Each row below holds a small network's activations on one input, seen along a few directions.
In each table, some parts of the input vary, and every possible input appears once, in random order.
A made-up example of a description, with smaller parts first: one of 6 places along a line, together with either a single point or one of 9 places around a ring or (one of 2 separate values, together with one of 8 places around a ring).
Shared parts are said once, and a part with two or three values counts as separate values.

Other details of the inputs shift rows strongly along three fixed directions, in all tables alike. That doesn't count.

A family of inputs:
R1: [ 29 -67  -1  45 -32  18  12  28 -19  25 -31]
R2: [-13  22 -34  15  -2 -23  24 -24  20 -28  25]
R3: [ 49 -96 -32  91 -37 -36  20  -2   4  20 -11]
R4: [-40  45   6   3  12  -2   8 -21  48 -24 -10]
R5: [-23   5   9 -22  22  26 -34 -16 -15  12 -33]
R6: [ 13 -21  28  -8 -16  37 -38  42 -51  30 -47]
R7: [-12   9  37  -5   2  15  10   6   7 -15 -42]
R8: [ -1  17 -37 -33   3  -8  37   8   4 -33  70]
R9: [ 20 -27  17 116  19 -38   8 -85 105 -12 -43]
R10: [ 24  20 -22  13  -2  -8  31  -9  21 -38  42]
R11: [ 40 -51  -9  78 -16 -32  21  -3  40   0  -7]
R12: [-19  39  10 -42  28  22  30 -26  36 -24  13]
R13: [-26   7  12 -15 -12  32 -37  14 -39  26 -30]
R14: [ 32 -44 -53  -5  -2 -18  -9  19 -37  15  31]
R15: [  3 -21 -56   6 -35 -34 -22  51 -63   0  54]
R16: [-32   4  20 -21  13  27 -38 -10 -16  13 -27]
R17: [ 21 -39 -10 -15  -7  11 -27  45 -59  13  -1]
R18: [-27  65  16 -43   5  -9 -12 -15  28  -4  23]
R19: [-21  48  25 -12  45   0   6  14 -28  24  28]
R20: [ 71 -51  -2  84  29 -30 -12 -62  63  19 -20]
R21: [ 10 -10   6  60   6 -37 -25 -47  35   1  -7]
R22: [ -8 -14  22 -42   1  32 -27  32 -42  30 -28]
R23: [ -7  -8  33  -8 -15  16 -24  -6 -19  40 -48]
R24: [ 18 -45 -41  12  -4 -10  25   0   3  -8  33]
R25: [ -4   9  33 -16 -10   5 -24  16  -8  18 -18]
R26: [ 29 -57 -51  33 -39 -10  22  34 -24  10  30]
R27: [ 35 -26 -10  58  -9 -32  20  -1  31 -26   8]
R28: [-16  40 -58 -14  -7  -9  26   0   2 -35  64]
R29: [ 25  15 -39 -33  20 -10  -6  12 -17 -15  40]
R30: [ 18  21 -15  16   1 -21  35 -20  26 -39  28]
R31: [ -6  28  15 -22  30  21  22 -32  31 -35   2]
R32: [-10 -31  28 -20  -1  32 -34  10 -28  40 -46]
R33: [ -9  -6  48  57  45   3  34 -16   5  26 -29]
R34: [  6 -12  23 -18 -17  35 -28  36 -42  42 -38]
R35: [-25 -45  23 -19 -14  42  -1  25 -25  22 -40]
R36: [-14   4  38  -4  -5  24  19  -9  14   7 -48]
R37: [-13  24 -50 -28 -17 -27  31  34   3 -25  60]
R38: [ 17 -20 -64 -21 -32 -47  -5  53 -64   3  69]
R39: [ -2  47  20 -29   8  -3  -4 -24  17   5   0]
R40: [-32 -36  18  -4   3  45  -8   0 -24   7 -55]
R41: [ -1  53  24 -29  12   0 -11 -20  11 -12   4]
R42: [ -4 -19  29 -10 -19  36 -34  17 -32  51 -53]
R43: [ 12  22 -32 -32  -9 -34   0  25 -22 -10  57]
R44: [-33  52   6 -32  12  -8  26 -21  51 -23   9]
R45: [-39  30   7 -13  23  17   9 -39  38 -28   5]
R46: [-15  61  16 -56  11  -5 -13  10  -7 -21  18]
R47: [ -9  66  21 -36  11 -10 -15  -3  20 -23  27]
R48: [ 25 -36 -39   8 -11 -10  25  28 -27 -31  49]
R49: [-23  -2  25 -26 -11  20  13  33 -13   6 -37]
R50: [-12  32  41  35  19  -5 -24 -82  57   6 -39]
Description of these inputs: one of 2 separate values, together with either a single point or (one of 4 places along a line, together with one of 6 places along a line).
Changing only the choice among 2 separate values turns R9 into R21. The same change can be made to R35. Which row results? -> R32
Changing only the choice among 2 separate values turns R45 into R16. The same change can be made to R1. Which row results? -> R34
A walk changes only the place on the line of 4. It starts at R21 and steps to R38. List the rest of the walk in order. -> R43, R46
A walk changes only the place on the line of 6. It starts at R12 and steps to R8. List the rest of the walk in order. -> R1, R36, R49, R11
Change only the choice among 2 separate values in R27. List by row number the other rows that result. -> R47

A family of inputs:
R51: [ 13 -27 -27  -6  -9  -6  10  38 -44  -8  22]
R52: [ -2   1  56 -10  13  29 -67 -13 -17  49 -65]
R53: [-46  58  38 -57   4  35  -3  -6  13  -7 -26]
R54: [  7  -1 -43 -23  -8 -11  17  43 -37 -19  53]
R55: [ -3   1 -53 -28 -14 -11  15  37 -32 -25  54]
R56: [-46 105  49 -36  38  19   6 -70  90 -30 -15]
R57: [-11  39 -44 -43  -9 -16  19  22 -23 -32  63]
R58: [ 13 -57   7  13 -30  14  -6  50 -58  32 -40]
R59: [  64   34  -23   64   42  -74  -21 -104  102  -12   62]
R60: [  2 -43  -8  -9 -14  21   6  42 -47  17  -9]
R61: [ 54 -25   0  90   5 -42  11 -54  73  -5   9]
R62: [-59  63  58 -65   9  50  -7 -12  15   2 -58]
R63: [  2 -43   7  13 -24   4 -10  48 -59  27 -26]
R64: [ -6 -10 -50 -28 -10   0  20  29 -44 -16  43]
R65: [ -29  -12   88   -4    0   59  -27   10  -19   39 -113]
R66: [-60  99  37 -61  26  16   8 -35  50 -21  -8]
R67: [ 16 -93  -8  33 -33  13 -14  52 -68  25 -43]
R68: [-45  43  35 -59  20  51   5   1   0   0 -27]
R69: [-54  20  79 -18   3  51 -26  -7   9  26 -94]
R70: [ 52 -91  29 122 -14 -23 -13 -24  31  37 -60]
R71: [ 32  12 -29  57  30 -44  36 -89 105 -37  48]
R72: [  1  11 -51 -50  -9 -12  25  50 -46 -23  66]
R73: [ 48 -63  13 124  -6 -43  -4 -59  72  12 -29]
R74: [  7 -65 -18  28 -38  -6 -12  54 -68  24 -18]
R75: [  60 -106    7  122  -10  -25   -4  -39   44   19  -54]
R76: [-57  52  57 -53  25  57  -1 -33  37  -3 -49]
R77: [  4   1 -70 -47 -12 -14  34  49 -52 -20  80]
R78: [ -4  28 -59 -20   7 -16  30  -5  12 -38  73]
R79: [  2  47 -39 -11   4 -36  22   3  12 -28  72]
R80: [-34  27  57 -34   3  47 -11  12 -12  17 -60]
R81: [-14  63 -49 -55   1 -34  29  23  -9 -33  90]
R82: [  7 -73 -14   6 -35  17 -11  60 -67  20 -27]
R83: [ 41 -52  -9  25 -14 -15 -56  17 -47  45  -6]
R84: [ 42  20 -30  49  24 -54  31 -58  85 -40  70]
R85: [  0  47  59   2  42   7 -55 -74  51  21 -37]
R86: [  4  -9 -51 -28  -6  -7  25  42 -50 -15  57]
What do these inputs look like to the network? -> one of 4 separate values, together with either a single point or (one of 2 separate values, together with one of 4 places along a line)
Changing only the choice among 4 separate values turns R62 into R57. The same change can be made to R59. Which row results? -> R85
A walk changes only the place on the line of 4. It starts at R60 and steps to R84. List the rest of the walk in order. -> R61, R70
List by row number the other rows that have the choice among 4 separate values in common with R79. -> R52, R54, R55, R56, R68, R69, R78, R80
Change only the choice among 2 separate values in R61. List by row number the other rows that result. -> R53
Change only the choice among 4 separate values in R66. List by row number the other rows that result. -> R69, R73, R74
